A small network was shown many inputs. Here are its activations along a few directions, one row for each input.
Each table varies a few parts of the input and shows all the possible inputs, shuffled.
Descriptions start from the smaller parts, as in this example, which fits no table here: values(2) and (point or ring(11) or (ring(5) and line(6))).
Shared parts are said once, and a part with two or three values counts as separate values.
In the rows, zero is written as 128.

Table:
row 1: [126 137 113  96 126 146  83 159 130 114 106 146 139 100 113 117 134 104
 146]
row 2: [152  98 129 137 139 149 183 114 107 136 125 114 123 118 141 104 129 127
 119]
row 3: [168 109 146 112 124 123 168 133 109 156 144 116 109 157 144 161 142 120
 124]
row 4: [176 110 119 117 118 131 157 139 115 149 127 104  98 153 129 123 143 115
 159]
row 5: [119 140 115 112 153 138 107 143 120 113 114 155 142  77  92 126 118 107
 131]
row 6: [164  93 143 145 136 130 169 130 107 151 134 129 110 149 146 122 126 138
  98]
row 7: [ 23 201 145 177 111  71  55  51 198  84 144 118 140 160 157 127  87 173
 126]
row 8: [170 102 119 114 118 155 149 114 127 147 111 105 127 138 131 108 134  93
 163]
row 9: [ 94 129 126 127 133 140 124 154 103 107 121 157 143  84 113 116 136 125
 109]
row 10: [102 116 137 135 131 121 108 168 104 128 131 175 136 110 121 137 139 145
  98]
row 11: [112 131 141 103 129 115 107 178 118 126 144 158 140 120 122 174 157 130
 121]
row 12: [173 104 124 127 151 148 167 102 120 143 117 110 122 110 114 118 109 109
 146]
row 13: [128 136 115 103 120 126  91 186 123 113 130 142 123 111 113 135 150 124
 148]
row 14: [ 86 187 120 189 102  99 123  21 212 126 144  63 140 206 157 125  89 183
 103]
- The inputs of row 4 and row 13 match in every part but one. If row 6 is changed in the same way as row 4 into row 13, which row does it become? => row 10
- What do these inputs look like to the network? => values(2) and (point or ring(6))
- Change only the values(2) part in row 3. List by row number the other rows that result. => row 11

Table:
row 15: [117 140 127 104 144 126 108 153 115 112 125 152 130  89 106 140 128 111
 136]
row 16: [141 105 146 127 119 122 147 147 116 138 139 123 116 150 153 139 148 144
 122]
row 17: [146 124 103 120 126 157 132 122 139 123 114 106 140 109 117 104 129 114
 150]
row 18: [123 117 123 114 136 153 107 138 129 114 105 141 148  93 122 105 127 111
 141]
row 19: [148 118 117 141 132 144 171 105 119 137 120 108 121 129 128 102 121 126
 118]
row 20: [ 33 209 135 192 105  75  73  24 220  97 145  89 145 188 159 128  79 190
 110]
row 21: [163 129 117 111 124 128 129 119 134 143 129 113 115 140 118 137 127  99
 166]
row 22: [133 128 127 111 110 119 114 158 118 127 131 130 110 141 132 130 149 116
 155]
row 23: [128 119 132 139 129 116 131 158 111 138 144 151 122 136 128 143 139 148
  96]
row 24: [118 116 144 126 149 129 144 141 110 127 132 148 141 101 118 149 131 135
 110]
row 25: [121 141 118 114 121 121  98 170 117 125 129 153 123 125 114 137 141 124
 121]
row 26: [168 112 138 123 130 133 166 107 127 153 135 107 121 152 141 144 126 119
 125]
row 27: [125 105 136 141 138 141 144 121 109 131 115 142 132 110 128 107 119 128
 115]
- What do these inputs look like to the network? => point or (values(2) and ring(6))
- Change only the values(2) part in row 27. List by row number the other rows that result. => row 18

Table:
row 28: [138 112 143  85 155 133 124 186  84 120 127 175 127  72 105 159 142  97
 140]
row 29: [101 164  99 117 119 146  77 125 157 104 103 127 152 107 105 100 121 117
 149]
row 30: [ 84 180 146 113 102  67  51 166 164 121 160 140 122 179 137 202 147 169
 124]
row 31: [ 70 148 129 153 130 119 101 143 134 110 127 154 147 116 125 123 126 167
  85]
row 32: [160 140  98 133 130 147 152  68 160 136 119  79 134 138 121 109 107 111
 152]
row 33: [185  71 133 122 116 144 172 162  84 158 126 126  99 144 143 112 156 111
 147]
row 34: [129 101 126 102 121 134 109 209  79 121 123 173 112  97 120 117 165 112
 142]
row 35: [ 66 135 140 155 121 103  90 147 126 100 133 162 129 127 150 106 131 163
 103]
row 36: [155 137  97 134 114 152 147  80 160 131 112  74 130 148 130  94 116 121
 154]
row 37: [ 96 159 124 111 143 123  82 102 151 100 111 137 143  90 106 129 101  96
 166]
row 38: [ 68 145 158 145 150  99 105 115 128 104 138 164 143 101 122 151 108 151
 104]
row 39: [148 123 114 143 102 141 134  85 152 125 122  79 112 155 152  81 118 115
 172]
row 40: [150 135 127 126 138 131 153  55 155 134 123  84 123 133 131 119 100  99
 169]
row 41: [132 155 149 130  91  78 126 118 166 153 172  92 111 227 163 196 148 158
 126]
row 42: [121 114 147 174 114 112 156 100 126 132 139 112 106 175 171 100 122 159
 103]
row 43: [105 166 100 117 136 141  81 116 156 106 109 130 155  96  94 116 110 107
 149]
row 44: [138 111 118  91 132 148 118 209  91 125 116 162 133  88 100 131 161 113
 121]
row 45: [194  83 149 102 151 143 186 135  90 161 133 129 112 121 132 150 138  96
 141]
row 46: [126 125 131 168 121 127 167  94 135 141 131 107 124 162 150 117 116 164
  83]
row 47: [ 97 147 110 123 105 132  64 128 148  96 111 133 133 111 132  88 123 112
 165]
row 48: [201  82 123 107 143 157 184 149  97 164 128 122 121 126 120 140 144 105
 121]
row 49: [193  79 121 109 127 158 181 160  95 162 119 118 118 136 126 126 153 113
 124]
row 50: [145 114 120  91 148 147 121 200  90 126 124 166 138  77  93 147 151 104
 120]
row 51: [ 75 151 133 153 142 115 105 130 136 111 134 158 153 105 112 140 115 161
  84]
row 52: [122 123 161 158 142 108 171  66 126 141 147 115 121 148 148 141 100 148
 100]
row 53: [131 127 134 165 134 124 172  80 137 145 141 111 129 152 139 132 106 159
  81]
- The inputs of row 49 and row 44 match in every part but one. If row 41 is changed in the same way as row 49 into row 44, which row does it become? => row 30
- What do these inputs look like to the network? => values(2) and (point or (values(3) and line(4)))
- Change only the values(3) part in row 49. List by row number the other rows that result. => row 36, row 46
